Each row below holds a small network's activations on one input, seen along a few directions.
In each table, some parts of the input vary, and every possible input appears once, in random order.
A made-up example of a description, with smaller parts first: line(4) and (point or line(9) or (values(3) and ring(5))).
Shared parts are said once, and a part with two or three values counts as separate values.

A family of inputs:
x1: [ 25  31  13   1  -3  30 -35  16   7 -54  40  60  -2   2 -21]
x2: [ 31  29  -6  33  56 -24  21  -5 -43 -26 -21   7 -36  23 -40]
x3: [ 17  16  -4  41  73  -2   6  26   3 -37  31  54 -15  -1 -42]
x4: [-14  10   4 -26 -25 -41   9   0 -18  47 -28 -24  27  11  16]
x5: [ 39  37  12  -8 -25  -3 -11  -7 -44 -43 -19  20 -29  15 -23]
x6: [ -7  19   4 -11  -8   6 -51  20  57  -9  12  23 -25  -1   1]
x7: [-10 -28   5  -1 -39  17   8   2  30  52  55 -15  21 -18  25]
x8: [ -2 -13  21 -27 -40  -8  19 -25 -26  63   6 -52   4 -19  31]
x9: [-34 -65 -20  26  32  52  30  -5  27 -19  -5 -15  42 -20  24]
x10: [-25  -4 -13  -5 -17 -11  -5  13  34  45  17  23  41   6  12]
x11: [  3  26   9 -25 -25 -31 -39   0   0  -2 -42 -29 -43   5 -10]
x12: [-23 -59 -25   2  22  15  46 -34 -27 -16 -47 -54  16  -4  27]
- Changing only one part turns x3 into x2. The same change can be made to x9. Which row results? => x12
- Describe the family of inputs behind these rows. => values(2) and (point or line(5))
- A walk changes only the line(5) part. It starts at x3 and steps to x1. List the rest of the walk in order. => x6, x10, x7

A family of inputs:
x13: [-23 -55   3   8  26  20  44 -10  -8  21  11 -39  33 -33  25]
x14: [ 15  30   6  18  28  -3 -18  28  19 -26  25  60  -8   6 -25]
x15: [ -7  11  20 -30 -47  -6  -8 -15  -6  43 -29 -38   8   0  28]
x16: [-27 -59 -25   7   1  30  48 -19  -6   6  -2 -14  60  -4  33]
x17: [ -2   9  -3   6  21  25 -30  16  27 -43  10  42  -7  -6 -15]
x18: [-10  -5   9 -22 -70 -17 -16   8  15  42  -1 -30   8  -7  10]
x19: [-11  17   5 -43 -27 -51 -12  -6 -17  36 -36 -30  -7   8  13]
x20: [-38 -61 -32  27  31  17  41 -12  30  32  -6 -35  27  -6  27]
x21: [ 26  17  -1  12  19   5  -1  -1 -22 -56 -19  11 -43   9 -24]
x22: [  5  10  13 -33 -56 -10 -16 -12   7  52  31 -12 -10  -3  24]
x23: [  9   4  -2   7  20  24 -26   2  11 -64  -4  13 -19   4 -13]
x24: [ 28  48   5  22  31 -20  -5  22 -14 -11  27  45 -11  18 -41]
x25: [ 36  34   1  21  24 -16  -1  -1 -35 -32  -8  28 -33  14 -43]
- Describe the family of inputs behind these rows. => values(3) or line(4) or ring(6)

A family of inputs:
x26: [-15 -44 -12  -1 -15  10  30 -28 -11  16 -32 -58   3  -6  25]
x27: [-29 -61 -16  19  41  21  53 -16 -14  -4 -24 -41  38 -16  21]
x28: [-11  -3  -5 -12 -13 -42  24 -12 -21  58 -21 -36   8   8  12]
x29: [ 52  70   1  22  29  -3 -33  22 -27 -97  -3  88 -36  34 -65]
x30: [-40 -65 -18  11  24  42  36  -7  28  15  21  -8  59 -22  40]
x31: [ 32  67  -2  32  69  -7 -60  41  28 -93   2  84 -65  21 -70]
x32: [-26 -50 -12  -6 -35  29  11 -13  31  30  16 -32  27 -14  38]
x33: [-21  -8   1 -10 -34 -16   6   7  24  73  22 -11  33  -3  22]
x34: [  0  18  20 -48 -50 -29 -14 -21 -25  36 -34 -47 -14   2  23]
x35: [-11   8  25 -46 -74 -10 -32   3  16  46   8 -23   9 -14  27]
x36: [ 68  69  19  39  57   4 -22  23 -28 -80  45  82 -63  10 -73]
- Describe the family of inputs behind these rows. => values(3) or (values(2) and line(4))
- Change only the line(4) part in x26. List by row number the other rows that result. => x27, x28, x34

A family of inputs:
x37: [ 33  49   5  17  76  -3 -27  11  -4 -65  15  58 -58  10 -40]
x38: [-24 -47 -24   2  16   0  52 -22 -29   2 -41 -50  20   0  21]
x39: [-17 -16  -3 -26 -27 -21  20 -31 -34  44 -53 -62   7  -1  25]
x40: [ 63  47   8  47  39   5 -13  12 -27 -75  18  45 -74  12 -71]
x41: [ 54  59  22   2   2  11 -20  10 -46 -70  25  73 -15  14 -42]
x42: [-26 -52  -8   5   4  45  21 -15  16 -14 -23 -32  25 -13  36]
x43: [-26 -46  -2 -26 -45  23 -11 -15  29   4 -10 -35  13 -22  39]
x44: [-30 -33  -4 -12 -32  21  -5   9  43  42  42  -1  30 -23  27]
x45: [-18 -41 -18  21  27 -11  49  -6  -9  37  13 -17  44  -1  12]
x46: [ 27  65 -15  16  15 -14 -52  28  24 -58  -2  83 -37  42 -49]
x47: [ 24  63  13  20  49 -23 -47  46   6 -70 -12  61 -37   9 -65]
x48: [-11   6  17 -30 -57 -23  -2   5  14  80  23 -29  12  -7  31]
x49: [-11  -8   6  -9 -20 -33  31 -10 -13  79  -2 -24  25  -3  21]
x50: [-14  -6  14 -46 -64 -15 -17 -23  -3  44 -25 -67  -2  -2  34]
x51: [-27 -40 -11  20  17  39  20   0  33  21  32  -2  47 -16  21]
- Describe the family of inputs behind these rows. => point or line(4) or (values(2) and ring(5))
- Change only the values(2) part in x39. List by row number the other rows that result. => x49
- A walk changes only the line(4) part. It starts at x40 and steps to x37. List the rest of the walk in order. => x47, x46

A family of inputs:
x52: [-32 -46  -8  -1  -1  45   1  -3  43  -2   6  -5  34 -29  31]
x53: [-33 -53 -21  10  16  17  32   4  21  20  14  -2  40 -11  28]
x54: [-16 -17   3  -7 -21 -10  12  -4  11  69  27 -32  10 -12  12]
x55: [ -5 -24 -11   8   5  -8  47 -23 -25  32 -18 -36  29   5  18]
x56: [ 41  59   5  17  16  19 -30  21  -7 -54  29  78 -26  24 -39]
x57: [-20 -41  -3  -5   2  39  10 -23  -2 -26 -16 -36  17 -14  21]
x58: [-26   6  -4 -40 -49 -27 -27  -3  20  47 -16 -27  16   5  28]
x59: [ 24  46   0  19  65 -13 -15  14  -5 -59 -16  32 -62  13 -41]
x60: [-15 -45 -20   5  18  12  40 -15 -21  -3 -10 -32  25  -3  19]
x61: [-11   3   3 -44 -53 -23  -8 -18 -16  28 -49 -30   2  10  21]
x62: [ -2 -10  20 -25 -50  -2   1 -12 -11  23 -14 -42  -5 -10  28]
x63: [ -1 -14   4  -5 -26 -11  25 -17 -27  45  -3 -37   1 -16  11]
x64: [ 21  46  18  18  39 -21 -16  37 -18 -37  -1  46  -3   4 -50]
x65: [ 34  38  -9  31   6   2 -29  25  11 -73  10  58 -36  20 -57]
x66: [-13 -11  16 -26 -46  -1 -14   3  30  45  17 -36   6 -13  32]
x67: [ 33  29  -3  29  46   2 -35   9   0 -67  -8  40 -55  15 -45]
x68: [-27 -30 -11  13   5  -6  35  -7  15  56  10 -14  40   2  24]
x69: [ 47  63  19   2  26 -16 -28  12 -20 -44  40  75 -33  11 -42]
- Describe the family of inputs behind these rows. => point or line(5) or (values(2) and line(6))
- Change only the values(2) part in x53. List by row number the other rows that result. => x60
